Each row has a name. Each piece below is followed by the name of the row it came from, unless a question asks for something else. Each question is about the rows just above it.

(36): 1.134	3.806	-2.795	-2.613	-3.593	4.229	-0.504	5.356	-3.885	-7.827	2.593	1.268
(113): 1.768	4.016	-3.920	-1.899	-2.576	4.108	-1.335	6.594	-4.909	-8.344	0.584	3.834
(132): 1.768	4.016	-3.920	-1.899	-2.576	4.108	-1.335	6.594	-4.909	-8.344	3.298	3.834
(85): 1.667	4.120	-3.532	-2.049	-2.880	4.237	-1.183	6.396	-4.803	-8.441	1.121	3.221
(124): -3.532	4.120	-2.880	4.237	-8.441	1.666	6.396	-2.049	3.221	-1.183	1.121	-4.803
(14): 1.667	4.120	-3.532	-2.049	-2.880	4.237	2.611	6.396	-4.560	-8.357	1.621	2.611
(160): 4.230	-0.504	-3.885	-3.593	-2.795	-2.613	5.356	1.134	1.268	-7.827	3.806	2.593
-4.803	1.121	-1.183	3.221	-2.049	6.396	1.666	-8.441	4.237	-2.880	4.120	-3.532 is which row reordered?
(124)
Put 1.268	2.593	-7.827	-3.885	5.356	-0.504	4.229	-3.593	-2.613	-2.795	3.806	1.134 back in order: which row is it?
(36)
Which row holds these entries in another order? 2.593	4.230	-0.504	-3.885	-3.593	-2.795	-2.613	5.356	1.134	1.268	-7.827	3.806
(160)
-1.335	6.594	-4.909	-8.344	3.298	3.834	1.768	4.016	-3.920	-1.899	-2.576	4.108 is which row reordered?
(132)
Put -8.441	-4.803	-3.532	-2.880	-2.049	-1.183	1.121	1.667	3.221	4.120	4.237	6.396 back in order: which row is it?
(85)
Which value appears more than once in (14)?
2.611

(78): 3.220	4.351	3.331	1.794	-1.755	4.670
(46): -0.634	4.162	0.342	4.334	-1.755	5.548
(13): 6.309	2.308	3.582	6.156	-1.755	2.143
(116): 6.059	3.131	4.811	5.807	-1.755	1.274
(130): -2.750	8.346	1.907	4.992	-1.755	5.199
(24): -0.634	4.162	0.342	4.334	-1.755	2.234
(7): -2.907	7.059	3.213	4.878	-1.755	5.398
(9): -1.115	0.111	0.111	4.203	0.111	1.626
which: -2.750	8.346	1.907	4.992	-1.755	5.199
(130)
Which value appears more than once in (9)?
0.111

(120): -0.082	-3.950	3.281	-3.950	-3.950
(17): -0.341	-0.341	-4.039	-5.018	-0.341
(153): -0.342	-4.039	-5.018	-0.341	-0.341
(4): -0.082	-2.561	3.281	-3.950	0.921
(159): -4.054	-2.043	-2.594	-2.394	6.232
(57): -4.054	-2.043	-2.594	-4.460	7.239
(45): -0.082	0.921	0.921	3.281	0.921
Which row holds these entries in another order? 0.921	3.281	0.921	0.921	-0.082
(45)
The value that (120) holds more than once:
-3.950
Which row holds these entries in another order? 0.921	-3.950	3.281	-2.561	-0.082
(4)
The value that (17) holds more than once:
-0.341
The value that (153) holds more than once:
-0.341
Which row holds these entries in another order? -5.018	-4.039	-0.341	-0.341	-0.341
(17)
Which value appears more than once in (45)?
0.921

(25): -1.290	-2.806	0.149	1.846	-1.707	-0.102	2.611	1.664	0.796	-1.270	-3.803	2.010	-2.072	1.308	0.703	-3.122	1.437	0.768	-3.658	-0.357	4.497	1.950	2.490	-1.164	0.769	-1.852	0.542	-2.098	4.552	-2.006	0.536	-0.391	-1.330	-0.581	-0.340	3.690	1.854	1.276	-0.308
(105): 2.490	-1.330	-1.270	1.437	0.768	4.552	1.950	-1.270	1.664	1.308	0.149	1.845	-0.102	-0.357	0.703	1.854	-1.270	1.276	-2.806	2.611	-1.164	-0.340	-0.391	0.536	0.542	2.010	3.690	1.095	2.744	2.374	-0.603	0.645	0.011	1.983	0.244	1.776	-0.258	-1.408	0.044
(80): 2.490	-1.330	-2.072	1.437	0.768	4.552	1.950	4.497	1.664	1.308	0.149	1.845	-0.102	-0.357	0.703	1.854	-1.270	1.276	-2.806	2.611	-1.164	-0.340	-0.391	0.536	0.542	2.010	3.690	-2.098	0.796	-1.707	-1.852	0.769	-3.122	-3.658	-1.290	-0.308	-2.006	-0.581	-3.803
Repeated in (105):
-1.270
-3.803	-3.658	-3.122	-2.806	-2.098	-2.072	-2.006	-1.852	-1.707	-1.330	-1.290	-1.270	-1.164	-0.581	-0.391	-0.357	-0.340	-0.308	-0.102	0.149	0.536	0.542	0.703	0.768	0.769	0.796	1.276	1.308	1.437	1.664	1.845	1.854	1.950	2.010	2.490	2.611	3.690	4.497	4.552 is which row reordered?
(80)
Which row holds these entries in another order? -1.270	-3.658	-1.852	-1.164	2.490	-0.340	1.276	3.690	0.536	-2.006	-3.122	0.149	-2.806	-3.803	0.768	4.552	2.010	-0.308	1.950	-1.330	1.854	1.664	-2.098	-0.102	0.542	-0.391	-1.290	-1.707	-2.072	0.703	0.769	-0.357	1.308	0.796	-0.581	2.611	1.845	4.497	1.437
(80)

